These are the activations of a small network on made-up records, seen along a few directions, one row for each record.
Each row is followed by the record's values for the fields W, D, L, B, G.
A field that a record lacks is written missing.
The largest differences between rows may come from other fields.
In the rows, 500 means zero.
Random noise pushes rows far along 6 fixed directions. That doesn't count. These rows show it; they differ only by the noise:
[419 400 612 634 364 407 550 521 399 464 681 511 626 387 432 546 535 525
 440 493 426 523]
[277 327 358 298 529 614 563 631 740 430 752 684 510 689 420 370 572 475
 549 649 444 744]
[239 584 566 697 391 625 479 410 451 472 622 654 481 507 520 438 670 773
 384 464 398 573]
[402 566 522 494 523 486 725 501 495 408 500 363 546 502 469 388 649 488
 515 564 512 449]
[357 354 471 404 451 456 639 544 602 476 637 502 549 591 449 443 570 467
 455 496 450 602]
[362 363 547 485 373 469 582 537 548 472 710 606 595 529 395 482 585 567
 395 495 370 638]
[503 477 529 717 538 450 616 564 178 376 576 228 541 190 629 464 482 256
 581 675 703 289]
[370 673 562 456 548 369 771 419 668 457 335 288 588 675 390 445 675 577
 631 408 462 421]

[483 383 432 466 510 492 519 500 599 582 415 488 351 597 553 523 499 388
 355 363 643 513] : W: w2 / D: d6 / L: missing / B: b3 / G: g2
[728 453 500 469 537 486 507 683 486 426 595 490 713 412 381 589 397 318
 651 753 515 526] : W: missing / D: missing / L: l2 / B: b4 / G: g2
[310 381 434 598 475 362 218 500 476 528 661 536 547 512 638 620 297 419
 747 457 519 553] : W: missing / D: missing / L: l2 / B: b5 / G: g3
[745 735 461  47 619 384 870 521 764 435 261 269 776 725 267 341 628 390
 658 581 425 512] : W: missing / D: missing / L: l2 / B: b2 / G: g2
[595 450 440 316 624 495 489 687 668 402 553 573 581 448 316 483 443 399
 679 761 430 602] : W: missing / D: missing / L: l2 / B: b3 / G: g3
[681 253 507 351 429 504 588 597 466 546 615 568 447 369 446 486 480 454
 178 575 401 561] : W: missing / D: missing / L: l1 / B: b3 / G: g1
[480 573 489 569 702 717 406 681 363 336 646 570 369 275 528 420 505 366
 620 904 608 483] : W: missing / D: missing / L: l2 / B: b3 / G: g3
[672 440 464 300 504 321 655 507 494 576 389 318 529 528 526 477 482 335
 447 459 579 448] : W: missing / D: missing / L: l1 / B: b3 / G: g2
[471 667 651 746 476 448 497 426 487 500 355 389 524 494 443 652 550 662
 597 366 528 331] : W: w3 / D: d5 / L: missing / B: missing / G: missing
[430 415 552 557 372 460 257 529 868 561 621 823 650 761 239 758 368 680
 638 373 392 777] : W: missing / D: missing / L: missing / B: b4 / G: g2
[360 740 349 411 761 700 617 516 702 432 319 435 412 697 546 339 621 532
 684 602 622 510] : W: w2 / D: d6 / L: l2 / B: b2 / G: g3
[539 510 733 702 349 192 603 491 414 465 580 372 777 375 266 723 468 454
 701 448 391 367] : W: w3 / D: d5 / L: l2 / B: b5 / G: g1
[373 606 587 646 354 470 368 395 548 572 485 572 545 590 480 586 509 796
 492 277 427 532] : W: missing / D: missing / L: missing / B: missing / G: missing
[671 678 588 447 630 448 665 587 582 341 358 375 626 502 249 525 564 443
 617 694 518 367] : W: missing / D: missing / L: missing / B: b4 / G: g2
[474 205 474 426 357 312 553 403 427 697 491 331 433 542 649 586 463 330
 218 188 499 508] : W: w1 / D: d1 / L: l2 / B: b4 / G: g2
[377 416 457 359 534 468 431 627 705 479 602 701 548 649 330 535 495 493
 710 570 412 684] : W: w2 / D: d6 / L: l2 / B: b3 / G: g2
[305 450 241 107 724 674 574 490 670 464 417 546 236 781 685 227 644 508
 482 536 480 588] : W: w1 / D: d1 / L: l1 / B: b5 / G: g2
[635 421 485 668 550 513 636 580 254 427 540 232 471 235 581 434 452 205
 471 665 739 327] : W: w3 / D: d2 / L: l2 / B: b1 / G: g3
[543 581 505 491 419 525 398 369 465 612 414 602 501 529 597 506 502 625
 347 398 519 536] : W: missing / D: missing / L: l1 / B: b4 / G: g2
[506 711 597 634 463 445 330 451 431 498 442 572 609 437 400 611 480 723
 671 448 303 503] : W: missing / D: missing / L: l2 / B: b2 / G: g2
[542 516 420 478 498 566 423 455 652 592 473 565 644 701 430 554 349 552
 621 497 600 586] : W: missing / D: missing / L: l1 / B: b1 / G: g2
[506 448 539 407 408 578 547 427 475 539 495 622 441 475 500 495 572 676
 132 424 373 595] : W: w3 / D: d5 / L: l1 / B: b4 / G: g3
[544 642 606 513 419 454 817 407 431 451 415 306 462 476 441 357 730 562
 172 411 488 401] : W: missing / D: missing / L: missing / B: b1 / G: g3
[598 175 404 267 414 506 682 546 428 529 599 489 366 486 563 396 543 359
 132 484 459 577] : W: w1 / D: d4 / L: l1 / B: b2 / G: g2
[489 479 389 334 547 586 777 545 525 484 541 297 430 599 621 277 590 306
 400 586 625 489] : W: missing / D: missing / L: l2 / B: b1 / G: g1
[686 395 757 571 393 203 626 531 459 521 400 385 565 399 245 698 512 451
 302 347 419 361] : W: w3 / D: d5 / L: missing / B: b3 / G: g2
[217 849 465 710 517 671 521 286 409 462 373 487 325 582 714 364 707 776
 489 427 467 358] : W: missing / D: missing / L: l2 / B: b2 / G: g1
[542 588 608 589 468 535 519 495 471 410 464 507 586 425 402 501 553 561
 549 575 455 511] : W: w3 / D: d2 / L: l2 / B: b5 / G: g2
[513 318 495 622 434 432 510 482 451 554 517 396 510 469 624 591 368 310
 387 349 701 412] : W: w2 / D: d6 / L: missing / B: b5 / G: g1
[430 646 535 670 546 557 533 388 636 534 247 458 332 632 517 544 631 642
 420 341 619 421] : W: w2 / D: d6 / L: missing / B: b3 / G: g2
[408 281 118 222 500 721 330 399 493 687 623 578 375 629 902 289 345 415
 304 463 655 697] : W: missing / D: missing / L: l1 / B: b1 / G: g3
[454 411 395 362 652 575 523 646 656 450 481 548 378 582 433 483 520 398
 581 680 545 561] : W: w3 / D: d5 / L: l2 / B: b3 / G: g2
[370 543 362 550 528 673 374 408 378 493 589 494 421 529 713 354 437 504
 596 567 656 547] : W: missing / D: missing / L: l1 / B: b1 / G: g2
[582 503 563 389 439 515 737 480 455 508 384 376 388 423 506 386 636 518
 146 480 427 482] : W: missing / D: missing / L: l2 / B: b3 / G: g3
[729 477 494 300 513 493 684 591 358 419 525 433 538 278 450 399 569 324
 312 745 428 429] : W: missing / D: missing / L: l2 / B: b3 / G: g3
[477 607 523 727 550 576 543 469 482 438 414 357 336 500 546 480 571 474
 528 517 670 387] : W: missing / D: missing / L: missing / B: b1 / G: g2
[590 338 555 368 402 352 458 469 591 600 482 561 554 495 401 617 445 489
 301 285 346 564] : W: w1 / D: d5 / L: missing / B: b4 / G: g3
[380 539 330 302 653 688 615 464 480 453 376 425 249 574 694 280 657 422
 390 581 549 472] : W: w1 / D: d1 / L: l2 / B: b5 / G: g2
[499 488 387 435 501 500 317 514 676 547 661 639 699 629 435 609 306 519
 822 578 524 680] : W: missing / D: missing / L: l1 / B: b1 / G: g3
[352 274 299 482 613 557 479 629 419 456 699 369 302 504 782 443 362 108
 607 603 735 508] : W: missing / D: missing / L: l2 / B: b2 / G: g3
[543 463 512 437 450 640 477 596 427 357 760 693 572 405 443 406 452 452
 496 742 459 646] : W: missing / D: missing / L: l1 / B: b5 / G: g3
[553 714 415 432 587 633 544 427 551 513 378 465 592 641 467 403 475 555
 619 590 629 489] : W: missing / D: missing / L: l1 / B: b1 / G: g2

Here are new rows. What are their fields?
[637 358 621 374 265 418 541 503 519 564 603 646 648 432 325 571 565 610
 240 351 262 608] : W: w1 / D: d5 / L: missing / B: missing / G: missing
[448 292 518 301 488 392 583 626 653 499 548 591 485 632 309 524 528 444
 451 515 370 610] : W: w3 / D: d5 / L: l2 / B: b3 / G: g2
[301 429 413 534 624 487 241 545 669 440 548 603 417 655 534 569 432 520
 779 511 494 545] : W: missing / D: missing / L: missing / B: b5 / G: g2
[559 545 551 336 497 324 753 531 754 494 455 385 684 728 358 493 570 492
 553 415 407 533] : W: missing / D: missing / L: l2 / B: b2 / G: g1
[476 762 486 618 467 471 562 353 425 522 294 256 490 523 646 494 563 587
 581 377 628 299] : W: missing / D: missing / L: missing / B: missing / G: missing
[685 660 747 629 430 450 578 578 505 364 598 569 697 394 122 569 585 564
 558 637 390 510] : W: missing / D: missing / L: missing / B: b1 / G: g2
[630 426 426 385 596 344 415 540 598 566 381 386 611 567 522 602 286 322
 745 531 656 456] : W: missing / D: missing / L: l1 / B: b4 / G: g2
[718 385 649 607 410 341 647 648 434 395 645 424 695 312 250 645 498 318
 524 610 549 468] : W: w2 / D: d6 / L: missing / B: b1 / G: g2
[365 667 575 635 368 463 443 313 519 631 424 572 542 622 542 582 545 769
 397 231 347 483] : W: missing / D: missing / L: l2 / B: b2 / G: g1
[506 847 557 746 488 581 501 392 202 447 374 298 483 307 671 428 551 567
 566 510 685 262] : W: missing / D: missing / L: missing / B: missing / G: missing
[304 257 431 612 447 432 214 565 563 582 660 704 441 557 553 681 343 444
 668 417 525 651] : W: w2 / D: d6 / L: l2 / B: b3 / G: g2
[343 560 498 726 525 330 319 487 425 468 608 366 639 475 585 604 349 385
 955 528 603 421] : W: missing / D: missing / L: l2 / B: b5 / G: g3
[464 535 351 454 619 537 474 496 557 499 424 414 435 626 672 400 505 451
 598 481 572 514] : W: missing / D: missing / L: l2 / B: b2 / G: g2
[592 480 521 357 511 357 801 464 454 540 276 128 472 528 555 448 567 347
 340 330 619 285] : W: w3 / D: d5 / L: missing / B: missing / G: missing
[521 713 493 582 590 528 500 434 377 490 330 381 440 455 601 426 563 604
 576 575 594 353] : W: missing / D: missing / L: l1 / B: b3 / G: g2
[418 703 391 412 647 600 544 419 249 396 464 337 373 352 671 245 575 568
 539 650 491 395] : W: missing / D: missing / L: l1 / B: b1 / G: g3
[555 321 487 482 367 517 362 659 414 471 822 653 649 369 443 530 354 418
 492 621 520 631] : W: missing / D: missing / L: missing / B: missing / G: missing
[293 522 293 461 526 552 480 322 695 671 275 385 306 803 766 480 500 525
 519 164 705 465] : W: w2 / D: d6 / L: missing / B: missing / G: missing
[392 362 468 549 453 386 492 483 674 593 559 504 468 702 411 645 470 452
 571 334 509 579] : W: w3 / D: d5 / L: l2 / B: b1 / G: g2
[568 495 324 296 673 635 447 595 644 422 496 530 488 535 526 378 451 360
 590 726 579 537] : W: missing / D: missing / L: missing / B: b4 / G: g3
[241 614 332 406 642 477 435 392 813 559 359 418 473 927 559 463 513 520
 877 415 542 518] : W: missing / D: missing / L: l2 / B: b5 / G: g2
